Read these off the matrix that follows. Rows and columns are numbered from 0.
1) Report the entry directly below the centre entry.
2) Report the top-right entry.
3) Report the entry in row 2 and column 0.
4) Report the entry at row 0, column 2.
5) Report the entry in row 0 and column 1.
6) Report the smallest entry.
7) Report the entry at row 1, column 2.
8) Report the entry at row 1, column 1.
[[122 143 105 145 141 148 122 131 118]
 [139 122 151 120 124 119 138 131 141]
 [121 144 104 146 141 148 121 131 118]
 [137 119 127 124 138 139 138 138 134]
 [143 112 126 119 145 147 146 145 138]
 [124 138 113 140 136 141 124 130 122]
 [138 118 127 122 140 141 140 140 135]
 [139 122 153 120 124 118 139 131 142]
 [131 127 134 127 127 126 131 129 132]
 [124 141 134 137 122 121 122 122 126]
 [118 156 139 146 114 112 114 114 124]]
1) 140
2) 118
3) 121
4) 105
5) 143
6) 104
7) 151
8) 122

Questions about the row below.
1) Find the last entry.
2) Find the first entry from the left.
3) Find the 2nd entry.
4) Find the entry just left of 141.
array([153, 137, 118, 128, 148, 146, 128, 141, 118, 126, 120])
1) 120
2) 153
3) 137
4) 128

A =
129  130  127  128  122  126  138  133  129  122  139  130
116  132  127  129  129  124  151  134  119  119  144  129
128  116  124  128  128  124  128  123  127  128  117  121
119  127  122  127  129  129  126  122  119  138  118  128
135  123  132  125  139  130  124  130  133  124  134  117
148  112  118  118  107  131  110  138  145  130  127  136
Rows and columns are numbered from 0.
The bottom-right entry: 136
Which number is the bottom entry of the column that holds the smallest entry?
Answer: 107
Which number is the entry in the bottom-left corner?
Answer: 148
The entry at row 1, column 0: 116
The entry at row 0, column 1 -> 130
The entry in the top-right corner is 130
Which number is the entry in row 2 and column 0?
Answer: 128
The top-left entry -> 129
The bottom entry of the column that holds the largest entry -> 110
Which number is the entry just left of the largest entry?
Answer: 124
Which number is the top entry of the column that holds the smallest entry?
Answer: 122
The entry in row 0 and column 2: 127
The entry directly above the largest entry -> 138

[[146 115 133 140 136 126 134 136 127 132]
 [123 130 124 128 125 128 127 126 128 131]
 [111 137 116 125 120 127 122 122 127 135]
 [124 132 130 123 127 130 126 126 129 124]
 [122 135 132 118 125 131 125 125 130 119]
 [118 133 122 125 123 128 125 125 127 131]
 [156 115 149 132 142 130 137 138 130 115]
 [103 143 116 118 116 129 119 118 128 131]
 [127 136 142 112 129 134 126 126 132 109]
 [144 115 129 142 135 125 134 135 126 136]
 [128 128 129 127 128 128 128 128 128 127]
 [116 132 116 129 122 126 125 124 126 137]
 [121 130 120 130 125 126 126 126 126 135]]
Counting starts at 0.
The top entry of the column that holds the smallest entry -> 146
Which number is the entry at row 0, column 2?
Answer: 133
The entry in the bottom-left corner is 121
Which number is the top-right entry?
Answer: 132
Which number is the entry in row 2 and column 0?
Answer: 111
The entry directly below the largest entry -> 103
The entry in row 0 and column 1 is 115
The entry just right of the largest entry: 115
Which number is the bottom-right entry?
Answer: 135
The entry just right of the smallest entry -> 143
The entry in row 2 and column 1: 137
Which number is the entry in row 1 and column 0?
Answer: 123
Which number is the entry directly below the smallest entry?
Answer: 127
The largest entry is 156
Which number is the entry directly above 138?
Answer: 125
Which number is the entry in row 2 and column 2?
Answer: 116
Which number is the entry just right of 121?
Answer: 130
The entry directly above the largest entry -> 118

a =
array([[130, 126, 127, 128, 130, 137, 112, 128, 126, 128, 127, 131, 128,
        133, 127],
       [134, 125, 124, 127, 131, 142,  98, 124, 124, 128, 125, 133, 128,
        138, 125],
       [136, 131, 122, 126, 126, 131, 100, 122, 130, 128, 123, 126, 128,
        125, 124]])
Give the maximum.
A: 142
The entry at the centre: 124

Questions about the matrix below. Indices start at 0.
1) Read off the entry in the top-right corner.
2) Read off the entry at row 2, column 1.
3) Read off the bottom-right entry.
4) Read off the entry at row 0, column 2.
5) Read off the entry directly above the smallest entry.
6) Read off the entry at row 1, column 0.
7) Read off the entry in row 0 and column 0.
8) Read off the smallest entry.
[[120 138 137 131 130 125 145 129 129 117 144 116]
 [126 133 138 136 116 138 147 119 135 141 127 126]
 [128 139 148 132 130 131 137 119 137 123 142 122]
 [132 137 140 130 133 137 128 118 142 116 138 115]
 [125 134 143 129 132 117 140 124 121 132 117 111]
 [131 118 145 130 130 134 140 121 140 141 118 126]
 [127 136 133 117 124 140 133 113 131 146 136 123]
 [125 137 139 124 129 128 135 116 140 143 144 127]
 [137 129 148 133 122 133 147 130 125 127 124 137]
 [124 119 150 137 122 141 132 120 137 133 129 133]
 [130 150 139 125 132 131 140 131 139 140 126 131]]
1) 116
2) 139
3) 131
4) 137
5) 115
6) 126
7) 120
8) 111
